A small network was shown many inputs. Here are its activations along a few directions, one row for each input.
Each table varies a few parts of the input and shows all the possible inputs, shuffled.
A made-up example of a description, with smaller parts first: one of 8 places around a ring, together with either a single point or one of 9 places along a line or (one of 3 separate values, together with one of 4 places along a line).
Shared parts are said once, and a part with two or three values counts as separate values.
In the rows, 128 means zero.

Other details of the inputs vary at random and push rows far along two fixed directions, the same in every table; ignore that.

Rows:
R1: [111 103 163 124 109 130 149 126 141 153 111 125 123 143 170 123]
R2: [119  92 147 149  88 153 193 117 119 149 139 167 133  95 156 177]
R3: [124 162 113 105 124 138 101 160 115 136 129 120 110 142 104 117]
R4: [139 144 112 118 127 167 112 149 124 122 125 129  95 153 125 118]
R5: [115 160 105 102 138 130  87 162 117 129 119 101  98 125 112 106]
R6: [137 166  99 120 147 149 150 117 123 114 108 171 109 114 107 113]
R7: [135 106 114 151 118 116 191  98 122 147 132 139 147 129 147 124]
R8: [134  89 160 158 149  91 152  65 175 157 157 112 192 115 165 147]
R9: [144 162  65 132 131 140 156 125  95 116 128 124 112 132  93 103]
R10: [119  85 182 122 103  93 138 132 145 173 133 134 183 119 162 143]
R11: [162 180  71 141 170 167 103 124  89  89 156 124  89 108  89 136]
R12: [121 165 118  91 113 149 125 168 100 121  99 122  87 129  86 100]
R13: [131 110 165 121 121 113 128 128 127 151 134 126 163 141 138 130]
R14: [123 126 146 137 164 105  96 113 133 129 133 100 129 150 148 110]
R15: [102  83 154 122  75 123 197 129 156 178 129 157 156  81 127 140]
R16: [160 197  54 116 197 130  80 111 119  89 117 132 114 115  74 122]
R17: [130  98 130 176 132  75 114  77 149 110 153 120 172  97 161 154]
R18: [123 107 139 128 135  95  90 135 143 120 128 110 139 125 139 137]
R19: [105 135 114 133  59 167 188 149 107  96 107 180  90 100  96 117]
R20: [144  87 162 153 155  94 100  96 151 124 157 121 160 156 179 143]
R21: [ 84 125 144  94  63 140 158 184 126 125  94 155  97 122 102 139]
R22: [118  74 163 180  89 102 182  82 148 126 131 166 154 110 182 150]
R23: [114  96 148 131 104 133 206 101 147 151 101 191 149 103 162 148]
R24: [102 145  88 108  53 140 203 154  97 151 104 158 114 109  78 127]
R25: [ 84  87 177 116  77 112 160 144 139 135 105 148 138 133 142 146]
R26: [148 167  91 118 181 132  55 131 121  72 133  93  83 150 104 106]
R27: [ 98 135 131 102  87 158 132 158 125 128 116 146 116 146 107 123]
R28: [ 94  77 189 141 106  95 140 129 156 154 114 121 173 135 165 157]
R29: [111 151  77 115  89 150 192 145  95 134 111 143 114 120  79 118]
R30: [153 192  68 121 188 144 110 116 114  88 118 148 105 121  81 102]
R31: [155 133 121 136 186 100  54  97 139  97 159  92 149 157 140 135]
R32: [170 175  96 120 201 136  64 127 115  99 129  79  93 144 117  91]
R33: [164 154  89 165 210 116  65  78 119  86 180  80 156 112 128 154]
R34: [165  98 142 167 182 105 131  60 168 146 157 109 165 120 168 133]
R35: [ 87 155 134  97  76 161 158 184 109 142  92 142  86 131  94 110]
R36: [107 149 115  87  74 153 133 188 115 116 114 154  97 133  87 135]
R37: [156 138 128 145 197 106  63 100 129 124 160  88 147 162 151 113]
R38: [114  87 165 146 108 100 182  99 169 173 138 137 180 100 149 153]
R39: [142 150 125 107 131 148 116 152 107 126 126 130 111 143 107 105]
R40: [103 118 137  97  66 159 164 168 122 122  95 158  71 134 123 125]
R41: [118 148 127  86  81 175 166 178 110 134  90 143  71 127 107 100]
R42: [101 147  91 105  80 172 153 174  85 128 130 157 105  71  73 148]
R43: [ 81 121 151 105  73 162 165 177 122 131  95 153  93 133 112 116]
R44: [103  76 168 156 100 101 171 106 133 154 153 147 190  92 156 192]
R45: [139 126 115 110 112 156 121 143 124 112 128 139  91 150 127 128]
R46: [155  97 145 169 188  95 128  63 162 139 163 106 174 121 156 129]
R47: [131 169 111 116 147 129  89 154 117 125 113  99  98 138 102 115]
R48: [130 159 109 109 125 141  93 168 114 138 131 117 110 126 103 113]
R49: [142 122 128 132 164 109  66 126 138 128 146 100 153 137 137 136]
R50: [138 137 107 132 176  96 110 100 141 126 124 140 165 103 122 138]
R51: [198 180  50 167 191 145  64  81 112  58 145 103  75 123 112 111]
R52: [113 156 132  91 102 156 148 177 104 123 101 136  83 129  96  97]
R53: [139 115 142 138 159 109  99 113 142 106 131 109 122 148 150 126]
R54: [163 123 127 147 197 117  61  88 141 110 135  74 120 155 160 124]
R55: [171 149  98 177 220 116  72  79 118  88 185  87 154 117 133 149]
R56: [168 187  93 121 195 116  54 140 117 102 128  69 110 138  99 109]
R57: [122 165 113 104 118 155 106 155 109 129 124 125 108 146 101 109]
R58: [124  69 172 141 130  79 104 113 162 142 155 122 190 132 174 160]
R59: [134 152 112 114 136 159  94 151 115 109 130 122 103 151 103 108]
R60: [123 153 113  91  96 178 146 171 105 141 115 146  76 147 116 108]
R61: [119  91 159 154 157  84  84 115 157 141 134  94 172 130 169 142]
R62: [130  75 191 128 104 114 165 114 144 170 131 141 165 138 184 140]
R63: [145  77 152 152 134 126 176  77 174 162 141 132 153 112 177 142]
R64: [ 95 125 148 108  76 166 163 174 119 134  93 148  88 139 117 117]
R65: [143 139 132 108 120 148 130 146 112 135 126 131 108 143 117 108]
R66: [112 156 127  96  80 177 157 181 105 145 113 158  80 141 106 106]
R67: [ 91  87 180 117  68 126 157 155 139 161 116 155 157 134 140 151]
R68: [133 102 137 181 136  87 125  64 146 100 146 125 176 118 159 155]
R69: [135  98 166 138 162  75  92 109 145 148 138  89 175 121 162 134]
R70: [136 134 132 150 181 106  66 106 141 111 136  80 141 153 140 120]
R71: [160 171  42 123 131 166 161 131  98 117 120 123  79 128  99  99]
R72: [109 138 127  99  77 183 149 179 109 132 111 164  78 144  97 109]
R73: [ 92  92 154 153  54 112 194 124 138 127 114 171 149  92 135 156]
R74: [109 100 180 113  82 112 162 154 135 169 122 147 164 128 139 143]
R75: [109  65 192 138  99 101 150 123 151 140 140 154 167 143 169 150]
R76: [169 206  52 126 223 130  68  98 119  74 130 118 119 125  83 107]
R77: [123  90 181 152 153  96 116  89 153 151 134 102 159 149 188 127]
R78: [134 118  87 146 135  98 140 107 120 144 141 110 162 112 122 131]
Each input here is: one of 6 places along a line, together with either one of 5 separate values or (one of 2 separate values, together with one of 4 places along a line).
Changing only the place on the line of 6 turns R56 into R41. The same change can be made to R28. Which row results?
Answer: R54
Changing only the place on the line of 6 turns R46 into R63. The same change can be made to R39. Which row results?
Answer: R62
Which other rows agree with R58 in the place on the line of 6? List them by row number.
Answer: R5, R10, R15, R17, R18, R42, R48, R49, R50, R61, R69, R78
Change only the choice among 2 separate values in R3. List by row number the other rows that result.
Answer: R47
Change only the place on the line of 6 in R42. List by row number the other rows that result.
Answer: R2, R11, R33, R44, R55

Rows:
R79: [117  69 185 171 117  92 141  90 148 129 137 125 171 145 191 152]
R80: [106  91 180 147 109 114 153 109 156 126 109 150 141 127 166 140]
R81: [118 140 108 115  80 161 149 165 101  99 109 143  65 119 104 120]
R82: [165 167  80 131 195 108  35 118 119  89 145  52 117 137 104 113]
R83: [150  98 143 152 158 106 129  84 142 156 162  96 164 129 169 139]
R84: [184 171  79 129 206 117  70  97 123 101 134  88 111 158 120  91]
R85: [ 96  89 171 123  70 138 208 136 121 185 125 159 150 129 161 142]
R86: [165 166  58 163 202 117  67  87 123  65 160 109 134 109 111 135]
R87: [131 107 151 139 138  97 101 123 135 150 156 104 167 119 154 149]
R88: [142 121 142 144 166 103 129  93 153 141 117 116 144 135 154 112]
R89: [114 187  90  86 123 159 108 184 113 107  87 131  68 125  61 102]
R90: [128 127 137 125 136 149 122 125 137 115 126 146 110 117 132 133]
R91: [ 87 124 152  96  49 161 170 190 110 157 114 160 122 120  96 135]
R92: [130 124 123 136 120 151 123 132 125 116 143 125 110 121 138 144]
R93: [157 165 104 122 211 116  41 117 137 111 145  87 132 129 113 120]
R94: [ 97  64 191 145 103  76 141 117 147 157 132 122 193 139 170 142]
R95: [165 138 116 129 167 126 111 106 131 142 141 121 137 143 140 115]
R96: [124 159  95 104 101 171 130 164 109  91  99 153  65 142  93 111]
R97: [154 105 156 146 181 104 126  82 152 155 140 114 166 127 167 132]
R98: [154 123 117 151 155 110 122 101 142 133 140  90 136 138 143 111]
R99: [ 58 107 147 110  30 121 211 159 120 160 105 193 161  74  99 160]
R100: [113 170  98  85 101 151 116 180 108 113  93 135  84 142  71 111]
R101: [124  74 171 160 130  89 160  87 148 161 136 116 180 150 183 131]
R102: [133 200  46 108 116 166 165 150  87 111 110 152  83  93  50 115]
R103: [125 111 158 123 147  98 106 126 146 141 150 122 166 138 147 143]
R104: [ 88  98 160 117  43 173 194 168 114 141 119 185 108 122 126 141]
R105: [130 161  99 100 102 183 127 166 108 103 119 163  70 132  92 118]
Changing only one part turns R102 into R99. The same change can be made to R98. Which row results?
Answer: R82
What do these inputs look like to the network?
Answer: one of 3 separate values, together with either a single point or (one of 2 separate values, together with one of 4 places along a line)
Change only the choice among 2 separate values in R94. List by row number the other rows that result.
Answer: R91
Which other rows agree with R105 in the choice among 3 separate values? List them by row number.
Answer: R79, R80, R81, R86, R90, R92, R96, R104
Change only the choice among 3 separate values in R90. List by row number the other rows that result.
Answer: R93, R97
